These are the activations of a small neural network, seen along a few directions. Each row is one input.
In each table, some parts of the input vary, and every possible input appears once, in random order.
A made-up example of a description, with smaller parts first: ring(8) and (point or ring(11) or (values(3) and line(4))).
Shared parts are said once, and a part with two or three values counts as separate values.
In the rows, 128 means zero.

Other details of the inputs shift rows strongly along two fixed directions, in all tables alike. That doesn't count.

Rows:
R1: [109  96 167 145 163 129 134 121 101 121  75]
R2: [122 127 118 143 137 161 135 123 122 117 101]
R3: [117 124 135 131 133 163 127 140 121 119 112]
R4: [ 90  99 206 121 149 137 130 113 104 118 101]
R5: [114 112 125 150 131 122 141 109 104 131 137]
R6: [140 124 163 123 139 132 140 123 127 132 105]
R7: [156 154 111 126 119 148 131 122 158 139 164]
R8: [161 154 118 122 126 140 131 116 164 141 166]
R9: [111 131 131 133 135 165 122 125 117  98 117]
R10: [115 113 133 142 132 145 138 131 113 129 126]
R11: [115 113 148 122 126 129 150 159 103 145 135]
R12: [178 150 132 125 131 119 127 121 154 139 169]
R13: [145 125  60 110 111  73  60 148 166 124  25]
R14: [ 76  91 166 149 144 120 141 112  98 122 100]
R15: [167 149 120 128 130 121 128 118 161 137 170]
R16: [154 158 123  97 112 137 133 169 145 144 169]
R17: [ 93 106 122 129 127 118 160 123 103 143 162]
R18: [185 154 120 132 127 104 139 115 129 129 169]
R19: [ 85  83 173 147 152 137 146 115 105 131 102]
R20: [175 157 137 116 129 128 132 119 162 140 159]
R21: [186 160 112 137 139 112 136 111 129 123 161]
R22: [152 162 115 117 107 114 136 157 123 141 186]
R23: [150 167 126  91 104 135 127 159 136 135 175]
R24: [156 160 113 118 121 159 120 137 152 132 165]
R25: [ 83 112 133 127 126 125 148 131 112 139 163]
R26: [117 110 132 146 136 112 143 105 110 131 134]
R27: [ 91 101 167 144 143 171 152 125  92 124  95]
R28: [136 123 168 118 143 136 130 132 131 125 109]
R29: [123 113 139 142 138 104 141 103 114 131 134]
R30: [115 124 136 131 128 155 136 128 120 135 117]
R31: [167 152 100 137 124 153 132 137 137 124 170]
R32: [ 85 102 143 161 146 148 142 120  83 100  96]
R33: [ 93  94 146 160 153 160 148 125  92 108  89]
R34: [122 119 155 136 135 102 126 116 118 126 121]
R35: [121 120 152 126 137 128 133 114 140 138 110]
R36: [130 148 106  98 120 144 136 145 163 148 185]
R37: [134 130 150 144 149 119 125 114 107 117 117]
R38: [ 99 108 188 126 158 143 122 115  98 107  82]
R39: [186 166 125 122 141 139 123 117 152 134 147]
R40: [ 78  97 194 123 147 137 129 111 111 117 100]
R41: [114 123 152 112 121 138 151 157 110 149 126]
R42: [171 157 138 110 132 129 120 128 168 134 159]
R43: [177 151 122 132 127 101 137 109 136 134 176]
R44: [118 126 124 138 141 165 125 132 126 110 105]
R45: [123 111  63 107  96  65  62 144 179 135  36]
R46: [101 122 148 123 125 147 120 121 126 117 126]
R47: [126 110  14 136  82  60  78 146 130 121  41]
R48: [111 130 139 125 125 159 123 133 114 105 120]
R49: [ 87 109 131 113 125 139 152 137 130 150 135]
R50: [122 118 101 157 135 132 142 117  98 109 112]
R51: [104 120 131 147 128 125 129 119 115 124 133]
R52: [116 117 123 149 127 128 143 118  94 128 135]
R53: [103 126 142 121 121 150 119 130 117 115 119]
R54: [152 161 103 138 115 134 126 128 132 124 179]
R55: [160 153 106 119 110 108 149 148 115 145 189]
R56: [133 125 161 138 138 113 135 122 110 118 126]
R57: [158 147 104 135 123 138 127 124 153 137 175]
R58: [157 162  98 140 118 140 128 133 128 116 174]
R59: [118 108  54 110  92  72  66 147 178 131  36]
R60: [113 119 145 140 135 106 125 112 123 127 124]
R61: [106 121 158 119 133 141 122 116 131 119 129]
R62: [146 110  63 117 100  55  80 149 157 129  40]
R63: [124 153 112  92 110 141 130 139 153 135 193]
R64: [ 95  94  30 107  83  61  86 161 160 152  62]
R65: [108 119 144 128 134 152 126 127 135 131 121]
R66: [174 166 137 103 122 128 115 128 153 118 157]
Each input here is: line(6) and (values(2) or line(9)).
The inputs of R55 and R23 match in every part but the line(6) part. If R29 is changed in the same way as R55 into R23, which row does it become?
Answer: R40
The inputs of R41 and R11 match in every part but the line(6) part. If R35 is changed in the same way as R41 into R11, which row does it become?
Answer: R15
Which other rows does R17 become when the values(2) part takes its other values? List them by row number.
Answer: R55
Which other rows does R57 become when the line(6) part takes its other values? List them by row number.
Answer: R5, R7, R46, R51, R65
Which other rows does R25 become when the values(2) part takes its other values? List them by row number.
Answer: R22

Rows:
R67: [154 136 118 136 128 114 116 125 133 117 110]
R68: [153 149 169 149 149 173 177 113 102 127 221]
R69: [132 132 104 136 117 113 126 131 112 125 130]
R70: [118 125 108 127 118 116 127 129 133 133 136]
R71: [139 131 134 106 123 110 115 142 146 137 117]
R72: [145 131 115 128 126 117 109 119 150 122 115]
R73: [148 132 116 129 133 121 116 117 142 123 114]
R74: [122 125 101 135 120 117 123 129 134 130 135]
R75: [121 128 108 110 112 104 125 152 135 144 135]
R76: [173 163 187 145 166 180 170 102 120 123 209]
R77: [129 125 102 134 125 123 132 124 125 131 138]
R78: [120 129 111 114 110 112 127 140 134 143 136]
R79: [136 134 130 120 126 120 115 121 147 127 117]
R80: [ 60  72 170 158 149 134 155 122  69 126  76]
R81: [112 131  98 114 109 157 121 152 137 126 128]
R82: [138 132 134 110 121 116 114 132 147 138 117]
R83: [150 139 125 132 132 116 116 122 124 114 114]
R84: [137 133 130 125 130 121 114 120 145 126 119]
R85: [ 43  72 185 141 147 137 156 121  76 127  87]
R86: [131 142 115 111 121 160 106 146 151 121 108]
The inputs of R85 and R79 match in every part but one. If R80 is changed in the same way as R85 into R79, which row does it become?
Answer: R76
What do these inputs look like to the network?
Answer: values(2) and (point or line(9))
Which other rows does R77 become when the values(2) part takes its other values? List them by row number.
Answer: R73

Rows:
R87: [ 61  69 201 137 155 131 136 122  89 125  51]
R88: [143 141 131 113 127 126 115 127 151 129 131]
R89: [136 136 119 123 120 114 133 131 128 135 149]
R90: [131 136 105 122 116 127 128 143 132 131 144]
R91: [132 135 124 120 121 121 132 135 136 141 153]
R92: [123 136 102 121 112 137 126 141 133 131 143]
R93: [154 144 131 121 128 119 120 123 140 127 131]
R94: [155 142 119 141 132 123 120 116 132 117 131]
R95: [141 143 121 121 124 147 118 132 142 123 132]
R96: [145 143 112 130 129 145 119 126 141 119 131]
R97: [144 141 132 119 128 137 121 131 147 129 132]
R98: [160 141 123 135 134 124 126 116 134 124 133]
R99: [137 132 113 130 122 113 132 124 133 134 149]
R100: [ 61  71 184 138 151 138 134 129  84 116  44]
R101: [154 138 128 129 132 119 121 116 144 125 132]
R102: [ 98 123 235 139 171 205 201 113  83 133 212]
R103: [141 134 114 138 127 121 141 123 121 132 152]
R104: [126 135 115 113 117 120 127 135 141 138 148]
R105: [ 89  85  56 140  96  56  84 142 119 124  20]
R106: [127 136  94 131 118 136 128 135 132 128 144]
What do these inputs look like to the network?
Answer: values(2) and line(10)
The inputs of R99 and R92 match in every part but the line(10) part. If R101 is changed in the same way as R99 into R92, which row does it become?
Answer: R95
